Each row below holds a small network's activations on one input, seen along a few directions.
Each table varies a few parts of the input and shows all the possible inputs, shuffled.
A made-up example of a description, with smaller parts first: ring(8) and (point or line(9) or (values(2) and line(6))).
Shared parts are said once, and a part with two or three values counts as separate values.
(in the rows, 128 means zero)

Rows:
row 1: [114 113 132 100  94 105 163 128 136 159 120]
row 2: [120 142 142 138 114 133 107 166 141 146 138]
row 3: [ 68  63  94 132 144 146 139 184  81  40 154]
row 4: [146 139 122 195 124  94  92 103 157 134 120]
row 5: [ 73  82 117 101 171 173 195 144  55  54 158]
row 6: [127 167 160 107 128 170 152 107 119 166 137]
row 7: [109 121 124  82  96  92 160 127 125 149 124]
row 8: [179 141 135 137 129 143 113 103 158 108 122]
row 9: [ 64  33  95 105 122 129 195 151  74  59 123]
row 10: [123 157 158  95 142 147 160 118 119 154 158]
row 11: [130 160 159 103 136 171 150 114 114 171 135]
row 12: [178 137 121 125 144 151 103 115 137 123 104]
row 13: [170 137 122 117 151 126 113 120 145 105 123]
row 14: [123 117 139 111  79 129 152 114 135 171 104]
row 15: [124 148 137 138 109 144  99 162 133 154 126]
row 16: [111 153 128 112 117 105 107 164 127 128 152]
row 17: [148 131 111 182 138 101  80 114 136 150 104]
row 18: [178 141 125 128 135 149 104 107 141 118 108]
row 19: [145 138 112 186 130 100  83 107 140 145 106]
row 20: [116 168 148  78 144 134 158 118 108 144 160]
row 21: [117 109 143 108  95 120 159 127 141 167 108]
row 22: [125 154 165 104 142 161 157 118 123 163 148]
row 23: [124 152 155 149  96 137 108 148 156 137 142]
row 24: [122 121 151 120  75 123 160 110 154 160 114]
row 25: [117 145 136 129 114 118 110 166 138 137 149]
row 26: [132 140  94 158 146  62  91 120 131 125 130]
row 27: [119  52  74 119 179 156 138 135  84  11 130]
row 28: [144 125 117 183 143  90  89 118 145 142 116]
row 29: [123 151 145 140 102 143  99 152 139 148 128]
row 30: [ 86  50  59 177 179 106 118 135  95  40 129]
row 31: [138 131 111 174 146  76  91 119 144 132 122]
row 32: [165 145 110 100 151 113 112 120 132  97 129]
row 33: [121 115 138 108  89 131 151 123 133 175  96]
row 34: [129 165 173 115 122 164 160 102 135 155 153]
row 35: [173 134 129 126 151 140 110 120 148 114 113]
What do these inputs look like to the network? -> values(5) and (point or line(6))
The inputs of row 29 and row 19 match in every part but the values(5) part. If row 16 is changed in the same way as row 29 into row 19, which row does it become? -> row 26
Which other rows does row 8 become when the line(6) part takes its other values? List them by row number. -> row 12, row 13, row 18, row 32, row 35
Which other rows does row 20 become when the line(6) part takes its other values? List them by row number. -> row 6, row 10, row 11, row 22, row 34

Rows:
row 36: [162 139 140  89 158 169 123 122 126 102 135]
row 37: [ 98 147 149 153 151 172 117 150 108 122 144]
row 38: [153  93  97 126 150  93 119 116 122  88 100]
row 39: [115  96 100 151 133  76  98 160 122  99 129]
row 40: [ 79 112 165 140  96 133 151 142 124 173 122]
row 41: [118  98  90 151 117  99  85 162 132 101 124]
row 42: [188 213 177 153  65  89  81  83 177 246 110]
row 43: [124 155 133 116 147 141 118 170 106 114 167]
row 44: [118 155 133 125 143 143 130 161 109 104 173]
row 45: [ 93  91 106 191 133 113  99 141 118 110 110]
row 46: [102 129 140 101  88 107 152 162 120 167 140]
row 47: [151  98  88 139 142 101 135 109 121  81 110]
row 48: [150  91  99 149 127 131 113 109 141  83  89]
row 49: [ 85 101  86 165 145  84 114 132 110 105 142]
row 50: [ 96 130 140 111  85 110 164 154 123 156 146]
row 51: [117 106 163 116 116 149 173  98 131 165  97]
row 52: [122 154 132 112 135 159 102 168 121 113 159]
row 53: [211 175 113 211 130  65  43 101 203 199 113]
row 54: [127 151 126 101 182 158 150  95 104 107 150]
row 55: [106 105  91 157 127  85 109 152 124  89 131]
row 56: [ 94 124 152 122  70 140 142 153 144 158 126]
row 57: [157 146 140  87 171 152 134 122 116 101 136]
row 58: [100 128 140  98  76 125 136 161 134 166 132]
row 59: [134 124 138  86 104 126 185 109 130 148 122]
row 60: [203 236 166 167 145 122  53 102 190 197 131]
row 61: [136 141 147 127 172 188 138 106 114 113 119]
row 62: [116 149 145 136 129 173 108 161 129 105 152]
row 63: [150 146 141  96 168 154 146 113 120  90 143]
row 64: [131  94  83 147 159  99 140  90 106  97 121]
row 65: [132  89 103 166 151 130 123  99 120 100  82]
row 66: [146 117 137  79  94 141 162 118 137 160 114]
row 67: [135 119 147  73 113 118 169 115 131 155 111]
row 68: [ 92 148 137 129 165 136 130 139 100 115 179]
row 69: [113 120 133  94 121 124 189  90 115 163 131]
row 70: [156  96  87 125 134 116 107 117 132  91  95]
row 71: [161 139 143 116 147 189 133 117 131  98 133]
row 72: [112  93 102 174 110 114  91 153 140  93 117]
row 73: [ 75 127 135 118 102 108 168 134 109 171 156]
row 74: [133 117 149  97  89 157 164 108 152 149 102]
What do these inputs look like to the network? -> values(3) and (point or (values(2) and line(6)))
The inputs of row 37 and row 45 match in every part but the values(3) part. If row 71 is changed in the same way as row 37 into row 45, which row does it become? -> row 48
Which other rows does row 47 become when the values(2) part takes its other values? List them by row number. -> row 55
Which other rows does row 50 become when the line(6) part takes its other values? List them by row number. -> row 40, row 46, row 56, row 58, row 73

Rows:
row 75: [ 10  71 158  98  87 140 192 170  75 119 150]
row 76: [146 112  71 143 207 108 105  94 113  47 143]
row 77: [123 125 112  70 207 143 180 113  77  63 145]
row 78: [148  91 147  80  97 219 216 100 126 147  94]
row 79: [ 70  66  60 213 110  67  79 179 121 106 123]
row 80: [106 168 173  67  91 126 196  75 127 239 131]
row 81: [149 172 146  90  93  73 147  99 144 218 111]
row 82: [128 197 185 113 132 198 116 176 120 155 187]
row 83: [101 198 198  95 134 223 137 167 119 157 184]
row 84: [147 193 160 178 154 145  51 172 169 128 159]
row 85: [184  86 112 129  91 162 128  92 162 110  78]
row 86: [152 166 138 150 110  42 112  84 180 198 105]
row 87: [148 195 160 147 129 164  63 168 154 133 178]
row 88: [ 47  60 141 116  87 114 176 189  94 112 160]
row 89: [147 172 139 116  99  59 123  89 160 208 109]
row 90: [165 187 153 214 159 133  19 167 154 136 152]
row 91: [ 47  70 118 129  89  96 144 191  98 107 143]
row 92: [145 126  94  85 200 126 152 116  82  54 138]
row 93: [196  85  94 197 110 137  79  84 162 103  54]
row 94: [180  95 123 103  94 173 155 112 141 119  65]
row 95: [104 132 129  69 196 172 211  95  64  65 155]
row 96: [128 165 161  72 101  94 169  94 140 233 122]
row 97: [ 56  64  88 178 111  72 108 184 130 101 129]
row 98: [137 202 172 121 124 180  80 168 134 141 179]
row 99: [182  85 107 166  96 152 109  86 171 104  70]
row 100: [160  91 140  87 103 192 181 110 138 132  74]
row 101: [162 112  55 175 221  96  82  97 106  56 128]
row 102: [169 172 121 191 106  31  91  79 167 198 100]
row 103: [146 116  83 106 206 116 120 105  98  48 138]
row 104: [ 55  66 100 144  94  85 116 187 110 101 134]
The inputs of row 90 and row 93 match in every part but one. If row 84 is changed in the same way as row 90 into row 93, which row does it become? -> row 99
What do these inputs look like to the network? -> values(5) and line(6)
Which other rows does row 88 become when the values(5) part takes its other values? List them by row number. -> row 77, row 82, row 96, row 100
Which other rows does row 96 become when the line(6) part takes its other values? List them by row number. -> row 80, row 81, row 86, row 89, row 102
